[140 114 151 160 119 143 114 108] = mune
[146 134 142 152 136 165 115 112] = Kal
[143 114 143 185 114 143 135 138] = dakeb
[131 134 146 143 103 147 105 134] = falub
[118 144 157 174 112 164 128 114] = tipo
[167 141 147 137 152 147 106 137] = fomoz
[ 58 103 164 191  60 155 162 116] = rur
[146 168 142 152 136 144 168 106] = foges
howmany dakeb: [143]
3
howmany foges: [168]
2
howmany fomoz: [141]
1

[ 92 128 120 123] = figit
[122 132 197 123] = vemug
[91 90 90 91] = beriz
[135 129 138 136] = gar
[173 139 181 144] = vigeb
[104 132 107 139] = vofus
[ 84 117  85 125] = Ladi
[128 127 129 131] = rol
[ 92 102  89 124] = kido
[132 131 131 131] = kagu
howmany beriz: [91]
2
howmany beriz: [89]
0
howmany kagu: [130]
0
howmany figit: [120]
1

[143 163 218  77 217 122 120]  zuf
[116 116 140 116  90 128 141]  girid
[121 121 141 127 121 107 141]  nul
[218 218 218 138 138 138 218]  suni
[ 90 153 218 147  90  90 146]  gez
[174 153 219 141 117 122 141]  potuv
howmany potuv: [218]
0
howmany suni: [217]
0
howmany nul: [120]
0
howmany girid: [142]
0
howmany gez: [90]
3
howmany nul: [121]
3
howmany girid: [129]
0

[113 141 152 146 185 188 155 198 147 185 136 176 152 140 111 144 124  88
 117 131 144 202 118 142 124  96 199 121 108 161 174 136  99 141 132 116
 110 147 194] : Potok
[ 97  86 137 141 126 130 109 137  96 142 137 133 107 118  94  93 114  72
 125  99 116 142  67  80 127  72 138  80  82 136  67 118  73 113  67  67
 112 132 137] : komet
[135  77 141 121  68  68  78  70 111  69 132  95 104 135  92  83 108 122
 162 118 133  90 122  82  99 132  79  87 100 127  85 128 118  98 122 129
 147 104  71] : Todi
[181 144 130  92 121 114 133 110 176  98  82  96 160 164 113 162 113 176
 192 170 190 116 167 169  75 189 114 160 162 111  90 155 167 130 109 170
 186  82 112] : dup
[ 93 158  88 100 158 153 157 119 159 116 122 117 139 112 113 155 109 134
 136 129 155 169 122 161  93 127 163 122 129  94  81  99 135 152 111  82
 107 105 162] : Lam
howmany komet: [66]
0
howmany dup: [114]
2

[120 120 138 117 109 150 134 109 109 156] = tele
[158 117 111 166 139  80 109 123 136 128] = Kas
[158 117 111 166 139 126 111 129 145 135] = ropo
[132 121  93 117 127  80 109 123  63 128] = furuv
[158 117 111 166 139 151 139 133  71 145] = palu
[125 125 125 130 168 150 141 125 129 180] = gobab
[161 161 105 161 161 148 143 140  97 130] = luni
howmany gobab: [125]
4
howmany tele: [108]
0
howmany tele: [120]
2
howmany tele: [110]
0
howmany gobab: [126]
0
howmany luni: [161]
4

[194 119  74  74  74] -> zunog
[57 77 57 73 93] -> zezog
[195 103 195 157 195] -> vedeb
[105 105 104 124 104] -> Veku
[ 49  49 108  94  98] -> merag
[154 116 146 116 146] -> Kubes
howmany Kubes: [146]
2
howmany Veku: [104]
2
howmany merag: [49]
2
howmany zezog: [92]
0
howmany vedeb: [194]
0
howmany zunog: [74]
3

[153  68 122 104 131 119 103  86 123 140 115 131 131]  Kuf
[118 118 129 129 129 129 129 129 129 129 101 118 116]  zafek
[153  68  68 129 131 149 103  88 142 169 143  99  68]  gofiz
[121 103 122 129 131 149 103 121  85 121  85  94 123]  Bukuz
howmany zafek: [118]
3
howmany Bukuz: [103]
2
howmany gofiz: [69]
0
howmany Kuf: [115]
1
howmany zafek: [130]
0
howmany Kuf: [104]
1
howmany Bukuz: [85]
2

[132 132 136 115 136 167 132 205] = zetot
[108  82 123 143 130 130 128 122] = rufer
[115 115 110 120 114  86 120 120] = dum
[115  75 139 110 148 148 128 119] = Nupo
[121 125 149 144 149 119 121 133] = lagin
[116 175 143 116 124 143 115 108] = gok
[133 177 122 153 157 163 117 145] = Lav
howmany zetot: [136]
2
howmany lagin: [149]
2
howmany zetot: [133]
0
howmany dum: [119]
0
howmany dum: [114]
1
howmany gok: [116]
2

[152 107 116 119 132 199 162 153 134 121 123 106 129 133] -> sab
[ 93 159 114 139 126  76 101  98 127 115 135  99  98 101] -> zita
[148 152 168 164 140  94  82 127 127 121 149 156 137 151] -> dupo
[103 159 108 152 133 138 121 107 126 107 140  75  81 149] -> meb
[164 109 165 136 136 159 128 158 129 138 132 175 165 137] -> Pok
[131 130 167 146 127 115 118 143 109 161 130 196 148 137] -> Vama
howmany meb: [149]
1
howmany zita: [114]
1

[108 167 148 176 150 148 159  96 115 159 148 147 150  63 154 126 108 128
 153 167] = Dud
[174  47 170 182 160 171  51 184 161 124  97 164 161 144 160 120 116 193
  62  66] = Salu
[ 66 179 105 106 183 103 175 188 147 123 175 175 127 119 139 110  47 175
 189 192] = gokoz
[ 66 175 192 106 192 192 126 112 126 123 175 126 123 119 123  98  98 192
 189 192] = vizis
howmany vizis: [192]
5
howmany gokoz: [174]
0
howmany vizis: [98]
2
howmany Dud: [148]
3
howmany gokoz: [175]
4
howmany vizis: [175]
2

[ 88  89  80  93 137 130] : vuloz
[105  98  96 131  73 100] : beri
[162 133 161 168 112 133] : sufad
[142 102 136 115 146 126] : zoduk
[146 148 150 121 154 148] : Viza
[ 90 109 125 107  91  90] : Nezil
[ 95  95 123 118  95 118] : Nedi
[109 109 109 109 145 120] : fik
[109 145 108 146  56  85] : buvot
howmany fik: [109]
4
howmany Nedi: [95]
3
howmany Nezil: [90]
2

[145 130 100  52 195 150] : talu
[ 85 143  85  85 143 143] : tek
[145 173 126  70 134 117] : papir
[ 73 176  73  97 158 155] : ved
[178 163 125  84 140 153] : nafe
[ 69 144  69  39 144 126] : tizam
[131 131 113 131 113 131] : Dit
howmany tek: [143]
3
howmany ved: [72]
0
howmany Dit: [131]
4
howmany tizam: [144]
2

[122 126  60 148  86] -> putu
[ 73 120  43 130 188] -> siz
[110  54  51 186  73] -> vuke
[150  77  73 150  49] -> fopi
[146 157  76 140 106] -> gagi
[158 203 161  82 105] -> Pepud
[175 186 197 121  98] -> Gupuf
[186 141 151 182  79] -> dirid
[136 151 210 111 131] -> rap
[172 142 172 142 125] -> lelag
[130 191 166 130 130] -> rov
[124 124 116 174 174] -> vos
howmany rap: [150]
0
howmany lelag: [142]
2
howmany rov: [130]
3
howmany rap: [151]
1
howmany vos: [124]
2

[113 132 102 138 121 134 160  76 149 152] -> diset
[142  65 124 160 127 199 169 116  85 119] -> zup
[179 139 179 179 139 139 139  86 155 179] -> susad
[130 116 106  89 133 133  91 134 171 106] -> Bonum
howmany Bonum: [135]
0
howmany susad: [156]
0
howmany susad: [138]
0

[118 139  82  95] = beli
[ 42 127  42  42] = Bufa
[122 122 122 122] = vubo
[115 127 127 136] = kez
[119 128 128 128] = zan
[114 114  41 114] = Zutav
howmany Zutav: [115]
0
howmany vubo: [122]
4
howmany kez: [115]
1
howmany Bufa: [43]
0
howmany kez: [128]
0
howmany zan: [128]
3
howmany Zutav: [41]
1

[130 131 131 130 122 127 115 150 131 116 121 119 139 110 103 135 139  97
 129 113 128 139 134 133 143 149 138 132 130 128 134] = tozem
[129 129 131 113 126 128  81 131 130 135 121 131 115 112 137 116 134 123
 124 109 134 123 127 124 122 143 114 121 121 122 131] = Zor
[133 127 122 148 135 142 113  97 109 133 143 135 123 120 169 126 107 179
 118 110 108 110 112 131 103  69 120 135 135 119 104] = taseg
[120 136 127 132 135 121 152 109 137 132 140 134 118 116 132 130 120 148
 141 112 133 130 131 127 129 124 132 127 127 135 134] = Rudes
[121 125 120 147 144 126 104  77 123 140 156 141 112 121 162 132 102 192
 139 112 192 117 123 127 113  79 129 192 131 133 119] = rituf
[127 128 132 112 127 113 190 128 133 135 123 113 113 112 122 117 134 123
 125 110 114 123 127 125 123 144 115 122 121 144 133] = Kepub
[136 128 133 121 118 130 132 164 128 115 111 116 142 108 100 131 147  80
 122 113 128 137 132 132 142 159 133 129 128 125 133] = Sabe
howmany Kepub: [113]
3
howmany Sabe: [128]
4
howmany rituf: [123]
2

[ 72 121 131 122 131 101 131 132 130 106 132 173 132 127 203 142 124 104
 124 143 131 125 143 132 135 123 146 119 139 141] -> Faseb
[128 121 108 132 131 119 128 135 128  91 124 134 152 135  85 124 126  94
 113 128 136 135 165 175 130 129 145 117 122 133] -> sebez
[ 90  97 115 169 131 138 125 138 137  92 131  90 138  89  97 128 133 126
 126 122 158 126 105 126 140 130 109 128 158 128] -> vok
[184 121 130 132 131 119 128 135 128 121 124 134  43 135  85 127 130 116
 146 129 125 132 142 137 103 130 129 124 116 130] -> toko
[184 121 108 132 131 119 128 135 128 121 124 134  43 135  85 124 126  94
 113 128 136 135 165 175 130 129 145 117 125 133] -> sotiz
howmany Faseb: [131]
4
howmany Faseb: [132]
4
howmany vok: [126]
4
howmany vok: [138]
3
howmany vok: [91]
0
howmany toko: [131]
1

[146 109 149 147 112 146 146 106 109 132 132  79  94 122 109 110 135 127
 124 120 100 122 124 119 100 120 119 174 131 122 162 129 130]  sitet
[144 109 145 151 100 147 146 106 108 150 121 135 120  49  96 114 171 159
 117 144 136 163 141 124 169 132 123 130 132 132 144 146 124]  feno
[145 111 161 149 110 148 148 104 108 137 161 111 139  85 154 124  95  86
 139 141  85 113 125 125 129 136 112 111  85 130 128 119 103]  suru
[158 108 148 151 110 156 145 111 107 137 118 117 139 141 136  88 135 114
 162 118 114 128 131 122 137 180 117 147  98 146 167 118 126]  Gifak
[143 114 148 164 103 149 148 100 101 124 133 135 118 143 142 137 136 137
 109  92 156 117  48 137 116 119 157 134 173 137 103 183 128]  nati
[145 108 146 152 107 148 145 109 108  92 158 118 139 158 152 115 108 109
 143 146 120 115 118 120 134 126 113  81 103 140  60 129 125]  Bubo
[144 141 127 151 110 150 147 126 107  90 132  98 123 127 111  89 141 112
 138 141 128 187 161 128 124 132 120 133 108 118 126 120 142]  Nem
[145 109 147 148 110 148 146  98 109 120 131 139 153 139 155  92 139 151
 119 128  83 136  95 119 130 123 109 133 121 139 153  84 118]  ravik
[151 109 147 148 110 148 146 123 109 120 131 107 153 117 151  92 139 151
 119 128 123 136  95 119 151 123 109 133 121 123 153 131 123]  dar
[152 105 139 152  98 154 143 112 108 143 128 138 108 121 130 130 151 157
 128 132 139 168 117 111 161 124 132 101 139  94 128 120 126]  gotar
[144 110 146 152 103 150 149 103 107 143 115 117  97 151 129 109 130 109
 123  96 118 118 125 131 103 143 111 151 114 144 165 109  61]  Geg
[148 111 152 148 112 147 152 107 108 136 130 169 137 137 131 128 130 149
 125 117 148 136 111  79 163 131 182 113 133 135 122 111 129]  minu
howmany gotar: [94]
1
howmany dar: [151]
4
howmany minu: [137]
2
howmany ravik: [139]
4
howmany Nem: [126]
2
howmany suru: [85]
3

[145 112 145 128 112  67 145 128 145 128 112] = gon
[ 66 150  66  66 150  66 136 150 148  66 167] = Famik
[112 128 129 155 131 109 110 145  93  67  99] = tela
[139 116 109 143 143 145 123 118 104 103 144] = pon
howmany gon: [145]
4
howmany gon: [128]
3
howmany gon: [129]
0
howmany Famik: [66]
5
howmany Famik: [67]
0
howmany pon: [145]
1
howmany pon: [103]
1

[103 105 108 154 134 123 114 153 166 124 120 106 163 126 122 145 170  93
 119 103  86 144 146 127 124 104 103 102 103 124 103 146 103 147 102 110
 121 102 122 102 103] -> pafir
[ 97 164 208 160 146 131 112 136 119  72 162  91 123 115 138  98 138 144
 120  88 123 151 110 166 145 115 151 138 142 123 110 141 156 119  95 162
 146 135 138 122 140] -> fikin
[133 105 104 138  94 115 134 147 160 129 129 112 149 136 121 135 169 135
 132 136 109 129 126 143 120 110 100 132 125 102 106 153  94 145 125 126
 104 133 116 151 120] -> Gopa
howmany pafir: [102]
4
howmany fikin: [138]
4
howmany fikin: [119]
2
howmany Gopa: [94]
2
howmany fikin: [123]
3
howmany pafir: [103]
7
howmany fikin: [110]
2

[ 93 127  99 143 158 117 106 113 111 115 140  85  89 108 123 110 140 129
 146 158 132 121 132  93  83 159  87 110 114 127 144 134 133 147 127] = lilo
[119  81  90 111  81  99 139 125 109 173 121  89  96  87 154  90 153  99
 100 102 130 135 121  95 128 137 103  84  99  88  91 111 153  86 168] = vovup
[139 169 129 146 114  86 128 164  80 145  95  99  81  77 128  76 180  94
 165 106 156 167 124 103 140 100 113 128  79 121 169 158 191 170 128] = kavip
[ 93  91 159 117 125 173 133  99 163 118 128 138 162 146 146 162 128 128
  89  63 111  84 168 121  77 146 146 151 171 115  95  99  63  91  63] = vanom
[115 155 107 115 168 117 133  89 111  95 150 102 112 131 143 130 170 139
 152 105  93  62 125 115 126 110 107 129 112 103 153 105 179 158  76] = nat
[138 163 123  96 176 127 122  80 128 104 185 151 165 156  82 140 142 111
 134 134  88 161  55 156 145 146 127 155 118 126 158  98 135 164  96] = maz
[134 133 151 149 158 115  68 138 125 141 162 146 158 127  63 128  70  86
 134 142 141 139  84 146 131 184 147 125 127 151 139 151  68 140 147] = Nub
[145 121 142  92  78 146 150  94 147 129  81 153 134 147 189 139 100 156
 118 148  84  85 183 147 150  96 129 132 147 147 124  83  99 123 171] = voto
[155 145 159 139 106  91  79 134  93 158 100 136 121  90 107  84 127  92
 135 142 148 138 105 143 153 138 131  90  88 154 146 145 127 145 151] = levo
[ 78  84  82 113 105 166 159 125 168 135 130 102 111 166 133 173  98 148
 116  89 137 128 136  94  77 139  89 171 175  72  78 130  94  72 157] = tolol
[165  98 144 128 135 121 151 102 124 136 131 174 164 120 125 109 143 121
  71 169  91 101 118 161 175 160 164 122 112 143 160 100 148 160 104] = vanil
howmany vanom: [162]
2
howmany vovup: [88]
1
howmany vanil: [160]
3
howmany kavip: [128]
4
howmany vanom: [63]
3
howmany lilo: [158]
2

[117  90 113 157  71 135 149 112 155  80 145] -> rutur
[157 157 157 157  71 135 149 112 166 157 141] -> nuf
[117  90 113 157  71 135 149 120 113  92 124] -> peda
[113 110 113 157  71 110 113 112 110  80 110] -> zov
howmany zov: [113]
3
howmany zov: [112]
1
howmany nuf: [157]
5

[ 83 178  96 157 168 139  85  72 136  98 180 105 162 176  70  86  85  87
  84  87 177 168] = Panan
[ 89  75 116  80 142 208 100  78  62  96 147 177  52 112  68 133  94 152
  91 117  74 142] = dekir
[ 81 156  39  89  93  96  95 167 116  91 198 104  99 114  98 177  91 181
 116  89 119 142] = Firo
[ 81 144 162 196 196 133  73  93 178  60 155 116  72  78  53 155  68 196
  87 181 125 116] = paza
[179  71 179  84  90 103 179 182  79 182 127  93 130  97 174 115 183  63
 130  89  81  97] = kuruv
[162  98 156  97 115 197 153 175  87 138  68 180 100 115 160 145 150 168
 184 125  79  74] = Mevos
[109 150 191 118 136 208 117 119  90 139  95 203 159 192 145  41 140 149
  97 119 141  90] = paluz
[141  78 117 115 147 126 155  70 180 180 151 142 145 145 161  74 178 114
 114 118 114 114] = vofo
howmany vofo: [117]
1
howmany vofo: [114]
4
howmany kuruv: [182]
2
howmany kuruv: [130]
2
howmany paza: [116]
2

[178  70 157 194 157 137 110 176 157 116 145 136 203 157 144 160 181 107] -> zekif
[ 70  62 123 149 148  80  97  90 137 138 142 162 160 157 206 103 151  60] -> Nop
[198 103 109 110  67 215 106 125  67 179 110 153  67 110 110 194 137  67] -> Pazir
[112  49 130 168 135 104  99 121 103 135 141 157 173 131 181 121 131  74] -> Meni
[113 131 134 105 167 135 103 113 182 171 135 122  86 126 162 140 138 141] -> vugoz
[112 129  63 117 137 108 136 141 132 101 117  99 155 145 112 131  96 103] -> dumif
[138 219 155 139 138 143 123 129 150 111  91  99  69 135 104 139 143 193] -> rarol
[147 208 143 131 147 156 111 147 150 113  86  96  80 111 111 167 138 183] -> binaf
howmany Pazir: [110]
4
howmany zekif: [158]
0
howmany binaf: [147]
3
howmany Pazir: [111]
0
howmany zekif: [157]
4
howmany rarol: [150]
1
howmany Meni: [167]
0

[117  52  93 102  98 115 150] = til
[ 87  74 155 110 142  88 139] = Telu
[121  69 123 174 187 118 113] = paru
[117 120  75 148  55 112 139] = mos
[134 144 116 150 133 184  55] = kigoz
[117 113 154  45 106 109 163] = zonep
[153  90 109 115 155 109 109] = Livi
[172 126 126 163 178  92 143] = Kema
[102 118 159 148 102 159 204] = Puvi
howmany Livi: [109]
3
howmany Kema: [126]
2

[210 210 210 146 210] -> bota
[ 96 147 211  50 157] -> tuzog
[130 130 158 158 157] -> sep
howmany bota: [210]
4
howmany bota: [146]
1
howmany sep: [157]
1
howmany sep: [158]
2
howmany tuzog: [157]
1
howmany tuzog: [212]
0
howmany sep: [130]
2

